These are the activations of a small neural network, seen along a few directions. Each row is one input.
In each table, some parts of the input vary, and every possible input appears once, in random order.
Descriptions start from the smaller parts, as in this example, which fits no table here: values(2) and (point or ring(9) or (line(4) and ring(8))).
Shared parts are said once, and a part with two or three values counts as separate values.

Other details of the inputs vary at random and push rows far along three fixed directions, the same in every table; ignore that.

A family of inputs:
r1: -.08 -.19 -.18 -.32 .04 .12 .15 .39 -.38 .03 .18 .12 .08
r2: -.40 -.14 -.36 -.51 -.28 -.08 .30 .34 -.39 -.18 -.03 .40 .08
r3: -.48 -.07 -.45 -.43 -.28 -.26 .58 .36 -.47 -.32 .09 .46 .12
r4: .07 -.65 -.01 -.19 .21 .27 -.46 .20 .12 .68 .06 -.38 .53
r5: .31 .42 .43 .27 -.02 -.20 .02 -.48 .19 -.09 .22 -.10 -.02
r6: .00 .20 -.18 .11 .00 .63 .04 -.27 -.20 -.05 .02 .28 -.06
r7: -.07 .09 -.16 .15 .15 .51 .25 -.36 -.16 -.19 .25 .24 .02
r8: -.31 .21 -.19 .23 .04 .50 .27 -.22 -.23 -.35 -.16 .01 -.14
r9: -.11 .32 -.05 -.25 -.47 -.85 .53 .49 .06 -.51 .01 .22 -.16
r10: .03 -.39 -.17 -.41 .22 .12 .04 .36 -.21 .31 .04 -.15 .01
r11: -.12 -.06 .14 .13 .03 .62 -.23 -.56 -.25 .18 -.21 -.15 .05
r12: .56 -.37 .57 .02 -.10 -.24 -.82 .25 .42 .68 .02 -.54 .10
r13: -.02 -.23 -.23 -.36 .08 .21 .18 .47 -.21 -.01 .05 -.11 .09
r14: -.55 .03 -.66 .03 .07 -.33 .25 .49 -.37 -.13 .16 .22 .19
r15: -.22 .03 -.06 .15 -.01 .60 -.11 -.32 -.25 -.09 -.11 .19 -.16
r16: .08 -.48 -.28 -.31 .14 .23 -.19 .39 .03 .52 -.13 -.09 .12
r17: -.14 .30 .06 -.18 -.23 -.96 .42 .36 -.02 -.24 .02 .11 -.29
r18: -.03 .28 .07 -.25 -.28 -.78 .16 .45 -.03 -.06 -.20 .12 -.32
r19: -.06 .59 .30 .42 -.24 -.31 .13 -.20 -.05 -.40 .07 .23 -.43
r20: -.02 -.61 -.16 -.21 .28 .42 -.20 .34 .21 .29 .15 -.30 .30
r21: -.02 -.53 -.31 -.25 .27 .24 -.17 .26 .17 .52 .03 -.10 .23
r22: .00 -.20 -.07 -.40 .05 .01 .11 .26 -.42 .22 .07 -.17 .30
r23: -.23 -.44 -.23 -.42 -.03 -.14 .21 .20 -.29 -.10 -.10 .09 .23
r24: -.01 -.45 -.15 -.30 .20 .24 .05 .41 -.02 .09 .17 -.25 .16
r25: -.07 .55 .03 .63 .05 -.37 -.10 -.41 .12 -.10 .07 -.10 .04
r26: -.18 .43 -.04 -.18 -.26 -.95 .47 .45 -.16 -.26 -.12 .19 -.32
r27: -.10 .52 .27 .37 -.23 -.33 .22 -.29 .00 -.46 .17 .26 -.36
r28: .00 -.51 -.19 -.37 .29 .13 .04 .26 -.08 .31 .15 -.19 .11
r29: -.24 -.05 -.06 .18 .19 .38 .19 -.51 -.27 -.26 -.12 .08 .02
r30: .15 .02 -.04 .08 .27 .54 .10 -.42 -.22 -.11 -.06 .08 .05
r31: .11 .08 -.19 .05 .16 .62 .00 -.37 -.06 .16 -.13 .08 -.13
r32: .36 .29 .34 .36 .11 -.20 -.08 -.42 .51 -.16 .08 .12 .01
r33: -.08 .13 .35 -.15 -.26 -.85 .13 .24 -.13 -.07 .06 -.16 .01
r34: .31 .28 .47 .35 .03 -.11 -.23 -.52 .47 .12 .19 -.14 .10
r35: .01 .72 .14 .26 -.31 -.19 .21 -.12 .12 -.51 -.22 .20 -.37
r36: .45 -.15 .56 -.14 -.11 -.35 -.57 .27 .17 .47 .05 -.45 .01
r37: -.28 .06 -.13 .19 .08 .50 .24 -.32 -.12 -.34 -.04 -.04 -.09
r38: .37 .41 .32 .27 .05 -.29 .15 -.36 .23 -.33 .11 .13 -.12
r39: .31 -.18 .33 .12 -.06 -.32 -.47 .37 .52 .33 .26 -.07 -.01
r40: -.26 .04 -.42 .51 .41 .32 -.09 -.44 -.12 -.13 -.09 -.03 .18
r41: -.31 -.35 -.35 -.47 -.05 -.13 .30 .23 -.21 .04 -.04 .07 .05
r42: .42 .03 .29 -.22 -.09 -.60 -.18 .48 .09 .06 -.10 -.03 -.07
r43: -.12 -.05 -.11 .03 -.08 .69 .00 -.40 .04 -.19 -.14 .04 -.06
r44: -.30 -.08 -.30 -.43 -.06 -.20 .30 .41 -.51 -.17 -.37 .26 .11
r45: -.28 .09 -.42 .48 .28 .46 -.14 -.22 .06 -.13 .01 -.20 .05
r46: .38 -.37 .40 -.02 .16 -.37 -.47 .21 .64 .47 .24 -.37 -.07
r47: .24 -.16 .34 .06 -.02 -.41 -.29 .31 .42 .16 .35 -.05 -.01
r48: -.13 -.19 .10 .08 -.01 .50 -.07 -.68 -.13 .08 .00 -.14 .16
r49: .57 .23 .38 .40 -.03 .00 -.37 -.31 .45 .07 -.15 .04 -.11
r50: .08 -.44 -.24 -.21 .04 .43 -.24 .51 .10 .33 -.10 -.20 .19
r51: -.07 .59 -.19 .59 .06 -.43 .03 -.32 .26 -.18 .04 .04 -.25
r52: .36 .46 .26 .44 -.24 .00 -.21 -.19 .37 -.01 .06 .23 -.22
r53: -.01 .07 -.28 .22 .15 .67 .05 -.22 .28 -.01 -.01 .12 .16
r54: -.20 -.10 .18 .25 .13 .57 -.15 -.55 -.31 .14 -.09 -.27 .05
r55: -.11 -.02 -.10 -.04 -.03 .45 .08 -.54 -.14 -.22 -.25 .28 .03
r56: .56 -.51 .50 .07 .17 -.30 -.76 .26 .64 .49 .06 -.38 .12
r57: -.08 -.14 -.09 -.02 .04 .59 -.09 -.56 .03 .09 -.17 .06 -.15
r58: .12 -.11 .44 -.30 -.40 -.62 -.25 .17 .09 .18 -.04 -.20 .01
r59: -.46 .06 -.39 -.36 -.05 -.41 .63 .48 -.67 -.35 -.27 .31 .14
r60: .32 .66 .17 .25 -.21 -.02 .08 -.11 .27 -.31 -.06 .11 -.30
Each input here is: values(5) and (point or ring(5) or ring(6)).
The inputs of r31 and r60 match in every part but the values(5) part. If r21 is changed in the same way as r31 into r60, which row does it become?
> r53
The inputs of r19 and r8 match in every part but the values(5) part. If r1 is changed in the same way as r19 into r8, which row does it become?
> r13
List by row number the other rows that have the values(5) part in common with r48.
> r4, r5, r11, r12, r22, r25, r33, r34, r36, r54, r58
Change only the ring(5) part in r3. List by row number the other rows that result.
> r2, r15, r19, r27
Start at r9 and move only the ring(5) part, one step at a time. The first step leads to r43. Which rows follow, in order?
> r35, r8, r37
Change only the values(5) part in r12. List by row number the other rows that result.
> r16, r49, r50, r52
List by row number the other rows that have the values(5) part in common with r49.
> r23, r29, r30, r32, r38, r40, r42, r44, r55, r56, r59
